These are the activations of a small neural network, seen along a few directions. Each row is one input.
In each table, some parts of the input vary, and every possible input appears once, in random order.
Descriptions start from the smaller parts, as in this example, which fits no table here: one of 6 places along a line, together with either a single point or one of 9 places around a ring or (one of 3 separate values, together with one of 5 places around a ring).
Shared parts are said once, and a part with two or three values counts as separate values.

Other details of the inputs vary at random and push rows far along two fixed directions, the same in every table; ignore that.

Table:
x1: [-7  0  8  1  0  0 -5  7  1  4  5  5  3  5 10  1]
x2: [ 21   3 -13  13  -9  -1  14 -17   3   1  -1  -9  -3   3  -6   9]
x3: [ 20   3 -14   8 -14   2  12 -12   2   0   2 -17  -9   2   3   6]
x4: [13 -2  0 12 -7 -4  8 -6 -6 -2  2 -3  4  2 -6 -1]
x5: [-10  -1   4   0   6   0  -5   1   7   7   0   5   4   4   1   3]
x6: [  5   2  -9   0 -11  -2   9  -7  -3  -9  -6  -1   2   5  -8   0]
x7: [-3  3  1 -4 11  2 -7  3  1  0 -5 11  5 -1 -1  2]
x8: [-10   4   0  -9   3   3  -5   7   2  -2  -2   7   1   2   7   2]
x9: [-6 -2  8  2  3 -1 -5  4  2  5  2  9  7  7  5  3]
x10: [ 19   3 -14   3 -15   4  13 -14   0  -4   0 -13 -12   0   2   7]
x11: [-28 -25  10  -4 -18 -21  16  15 -25 -21   6 -22   6 -13 -39 -46]
x12: [-3  0  4  0 12  0 -8  3  4  8  1  0  0 -5  3 -1]
x13: [-2 -1  8  0  4  3 -8  9  0  5  6  1  1  1 11 -1]
x14: [-11  -1   3  -5   5   2  -4  -1   6   2  -2   9   1   2   0   4]
x15: [-3  0  4 -5 11  2 -8  1  2  4 -1  4 -3 -7  2  1]
x16: [-4  3  0 -9  6  6 -8  8  1 -1 -1  4 -1 -2  8 -1]
x17: [ 0  4  1 -7 11  2 -9  5  0  0 -4  6  1 -5  3 -1]
x18: [ 14   5 -14   4 -18   1  16 -15   2  -5  -1 -10 -10   4   2  10]
x19: [-6  0  3 -3 10  2 -6 -1  4  4 -2  9  0 -3 -3  4]
x20: [ 2  0 10  3  9  0 -9  6 -2  6  4  4  3 -2  7 -1]
Each input here is: one of 4 places along a line, together with one of 5 places around a ring.
Question: The inputs of x9 and x4 match in every part but the place on the ring of 5. If x14 is changed in the same way as x9 into x4, which row does it become?
Answer: x19
Question: Which other rows does x7 become when the place on the ring of 5 takes its other values? List them by row number.
Answer: x6, x8, x16, x17
Question: Which other rows does x11 become when the place on the line of 4 takes its other values? List them by row number.
Answer: x1, x8, x18

Table:
x21: [  5 -11   3  11 -15  -5  10  -6  -7   0   7  -2   2   3  -6   1]
x22: [ 22  20 -26   2  -5   7   8 -14   6   1  -8  -5 -11   4  15  26]
x23: [-19  -2  15  -8   9   2 -10  15   7   7   9   4  -6  -9  10  -2]
x24: [-17  -9   5  -4   1  -1  -3  18   0  -2   8 -11   1  -6  -7 -21]
x25: [ -6  -6  12  -2  27   1 -16  -4   6  13  -1   1  -2 -15  -7  -5]
x26: [  3  -7  13   5  18  -3  -6   6 -11  -7   1   3   5 -16 -20 -18]
x27: [  2 -13  -5   5 -22 -10  21 -11 -14 -13  -1  -4   2   0 -27  -8]
x28: [-25  -7  10  -7   2 -10   2  -2  -3  -3  -3   0  -1  -6 -16 -12]
x29: [  4  14  13   6  15   7 -13   3  11  12   6  19   2   8  26  22]
x30: [ -1 -12  -7   0 -19  -7  19 -15  -6 -12  -5 -17   0   3 -26 -14]
x31: [-16  -7  11  -6  -2  -7  -4  16 -16  -6   7  -5  -3 -12  -1 -13]
x32: [  3   1  -5   4  -9  -3  12   3   1  -1   6 -17  -7  -5  -1  -7]
x33: [ 31  18 -13  10  -8   0   6 -11   7   6  -4  -6  -5   9  25  18]
x34: [  1  -9  -8  -5 -22  -2  22  -8  -7 -19   1 -13  -9  -7 -21 -13]
x35: [ 17  -4  -5   2   4   3   5  -6   0  -1   1 -13 -12 -18 -14  -8]
x36: [ 45  13 -12   8   6   6  -1 -20   6   5  -9  -2 -10  -4  12  16]
x37: [  2  -3 -12   7  -8  -6   8  -5  -1  -2  -4  -1   7   5 -16  -1]
x38: [  0 -10   5   6 -12  -4  10 -12  -1   1   5 -11  -4   3  -3  -4]
x39: [-10  -9  20   1   0  -3  -1  11 -13  -8   9   5  10  -1  -8 -16]
x40: [-21  -3  10  -4  10  -5  -9   6   2   6  -1  20   6  -3  -4   6]
x41: [  1  18   5  -1  18   9 -12  -2  13   7  -4  27   2   8  18  26]
x42: [-11  -1   7 -18  10   3 -15  11   1  -2  -8  14   8   4   4  -6]
x43: [  2  -2  -9  -7 -12   4   8  -5 -11 -13  -3  -3  -7  -3  -5   0]
x44: [-17  -8  14  -9   7   7  -9  13   6   5  10   5  -4  -5  10  -3]
x45: [  6  -6  -6  15 -11  -7   7  -1  -4   3   5  -8   6   6  -8  -4]
x46: [  1  13   6  -4  18  15 -14  -2  13   7  -3  29   4  11  18  24]
x47: [ 13   9  -2  -1  30  17 -25   0   9  15  -4  11 -10 -12  21  20]
x48: [  0   0 -10   8  -7 -10  12  -5  -3  -2  -5  -1   5   0 -15   2]
x49: [-13   5   4  -3  17   3 -11  12   2  -2  -2  15  13   5  -4  -4]
x50: [  1  21  -1   1  21   8 -12   2  14  10  -6  22   5   9  17  22]
x51: [ -8  -3  17   0  10   5 -13  14  -1   3   6  11  12   7   3  -5]
x52: [-12 -11  13   1   5   1 -11  11   1  12   7   9  11   5   0  -1]
x53: [-14  -8   2  -4   0  -2  -7  19 -13  -4   5 -10   4  -6  -3 -19]
x54: [ 11   1   3   2 -13 -10   7  -2  -9  -8   2  -7  -2  -3   5  -6]
x55: [ 20  19 -24   2  -5   8  13 -16  17   4  -4  -6 -13   4  12  24]
x56: [-23   2   8 -16  12   2  -9  10   8   2   1  11  -7  -9   2   1]
x57: [  5   2  -7   4  -9  -4   8   4 -11  -4   4 -17  -4  -6   2  -4]
x58: [-20   3   4 -15  11   1 -12  11  -4  -2  -2  11  -4  -9   6   3]
x59: [-20   1  -2 -13  14   7 -11  13  11   2  -1   5   0  -3  -1  -5]
x60: [-13  -6   8  -8   7   9 -17  17  -4   3   4   2   2  -1  11  -4]
x61: [ -8  -5  16  -9   5   1 -13  12  -4   1   2  10   5   0  14  -7]
x62: [  8  -1  -4  -7 -12  -3   8  -8  -8 -14  -7   2  -1   1  -3  -6]
x63: [-17 -14  11  -8  -1   3  -4  17  -1  -2   8  -7   0  -5  -6 -18]
x64: [11  2 -1 14 -7 -2  7  2 -6 -6  5 -7  8  7 -6 -8]
x65: [  3  -3 -19  -2 -17  -4  14  -1 -16 -18  -4 -18  -1  -4 -19 -15]
x66: [ -9  -7   8  -5   1  -8  -8  17  -9  -5   2  -4  10  -2  -1 -24]
x67: [ -6  -5  13 -10   6   2 -16  14  -2   3   1   7   8   4  12  -9]
x68: [  8   4 -12  -4  -8  -5   5  -2  -4 -11  -9  -5   4   3  -5  -9]
x69: [-21  -3  13   0  14  -6  -8   8   7  14   3  -2   4  -2   6  -5]
x70: [  0  -8  10   4  22   0 -14   2   0  12   0   9   4 -14 -10  -1]
x71: [ -2   6  10   6  11   3 -14   1  13  23   5  19   1   6  23  26]
x72: [ -3  -1 -11   2  -6  -4   9 -11   4  -2  -6 -10   0   5 -14  -6]
x73: [  0 -10   3   9 -21 -16  20 -12 -10  -6   5 -21  -6  -3 -16 -14]
x74: [ 22   9 -15  15  -6   4   7 -20  17  14   1 -13  -5  15  16  20]
x75: [-24   1   5  -6  16  -4  -6   2   8   7  -6   4   3  -2  -3  -2]
x76: [ 23   4 -10  11 -10   8   7 -22  15  13   1  -9  -8  18  15  22]
x77: [  2  -9 -11  -4 -21   0  19  -4  -5 -18  -1 -16  -6  -3 -23 -15]
x78: [ 27  22 -20   3  -6   2   8 -16   8   1 -13   1  -4   8  17  20]
x79: [ 24  12 -23  -1 -10  16   4 -15   6  -2  -7  -2 -10  10  14  25]
x80: [  4 -13  -8   6 -21  -8  18  -8 -12 -12  -2  -8   6   3 -29 -10]
x81: [  8  -1  -5  -4 -20 -16  18  -8 -16 -22  -6  -8  -2  -6 -16 -15]
x82: [-13   0  10  -7  14   7 -12  11   2  -3  -2  19  12   6  -3  -1]
x83: [ 24  10 -13  21  -8  -1   9 -14  10  14   2  -3  -1  10  15  27]
x84: [  6  -5  -2   1 -15   2   6   0 -13  -8   6 -10  -7  -2   3  -3]
x85: [ 30  19  -9  20  -4   3  10 -11   7   5   1  -2  -1  13  16  22]
x86: [-25  -6  11 -11  11   2  -9  -2   7   6  -3  12   1   0  -1  -1]
Question: The inputs of x79 and x30 match in every part but one. If x84 is changed in the same way as x79 into x30, which row does it become?
Answer: x38
Question: The inputs of x67 and x51 match in every part but one. If x66 is changed in the same way as x67 into x51, which row does it become?
Answer: x64
Question: What do these inputs look like to the network?
Answer: one of 6 places around a ring, together with either a single point or (one of 2 separate values, together with one of 5 places around a ring)
Question: Which other rows agree with x48 in the place on the ring of 6? List them by row number.
Answer: x21, x27, x37, x40, x45, x52, x70, x71, x80, x83
Question: Start at x31 and move only the place on the ring of 6, one step at a time. The first step leads to x54. Which rows follow, in order?
Answer: x29, x71, x73, x23

Table:
x87: [ 38  -2  -8  28 -24  -6  23 -16  -8   1  12 -26  -5   2  -3   0]
x88: [ 37   8 -26  11 -22  -3  24 -21  -6 -13  -6 -20 -11   0  -9   4]
x89: [-39 -19  16 -16   4  -9  -5  21 -10  -8   3  -2   5 -13 -20 -30]
x90: [ 10   3 -13   8 -13  -4  14 -13   0  -6  -5  -7   3   7  -9   3]
x91: [ -8 -10  -5  -3 -17  -9  17   5 -15 -18   1 -21   1  -6 -25 -28]
x92: [ 40  12 -26   9 -28   5  24 -26   0 -12  -4 -15 -13  10   7  16]
x93: [  9   6  13  16  14   5 -16   1  15  26   9  14   7  14  28  23]
x94: [-21  -7  10 -12  16   1 -13  10   3   5   0   6   0  -9  -4  -7]
x95: [-15   8  11  -8  25  11 -24   4  15  16  -2  31   5   7  20  23]
x96: [ -3  11  -1  -8  25  11 -21   4  18  18  -5  12  -2   1  21  17]
x97: [-23 -29  25   5 -15 -23   8  25 -30 -13  18 -22  10 -12 -27 -49]
x98: [ 23  25 -19  -1   7  19  -8 -11  22  15  -6  10  -9  15  38  41]
x99: [-33  -5  17 -11  23   3 -21  15   9  11   0  22   9  -1  -1  -3]
x100: [ 9 14 -9  2  8  7 -5 -8 12  7 -8 12  2 11 13 21]
x101: [  6  -4  -4   4 -16  -8  16  -6 -13 -16  -4  -3   4  -1 -19 -11]
x102: [ 16  -2 -12   4 -29  -5  22 -16 -10 -17  -2 -17 -10  -1 -10  -3]
x103: [-32 -13  21 -18  19  -4 -16  24 -12  -7   1   8   8 -16 -16 -29]
x104: [-12   5  11 -10  24   9 -19   5  10  11  -1  18  -3  -5  14  13]
Question: What do these inputs look like to the network?
Answer: one of 3 separate values, together with either a single point or one of 5 places around a ring
Question: The inputs of x102 and x95 match in every part but the choice among 3 separate values. If x98 is changed in the same way as x102 into x95, which row does it become?
Answer: x100
Question: Start at x104 and move only the place on the ring of 5, one step at a time. The first step leads to x103. Which rows follow, in order?
Answer: x88, x96, x94
Question: Which other rows does x99 become when the choice among 3 separate values takes its other values? List them by row number.
Answer: x89, x94
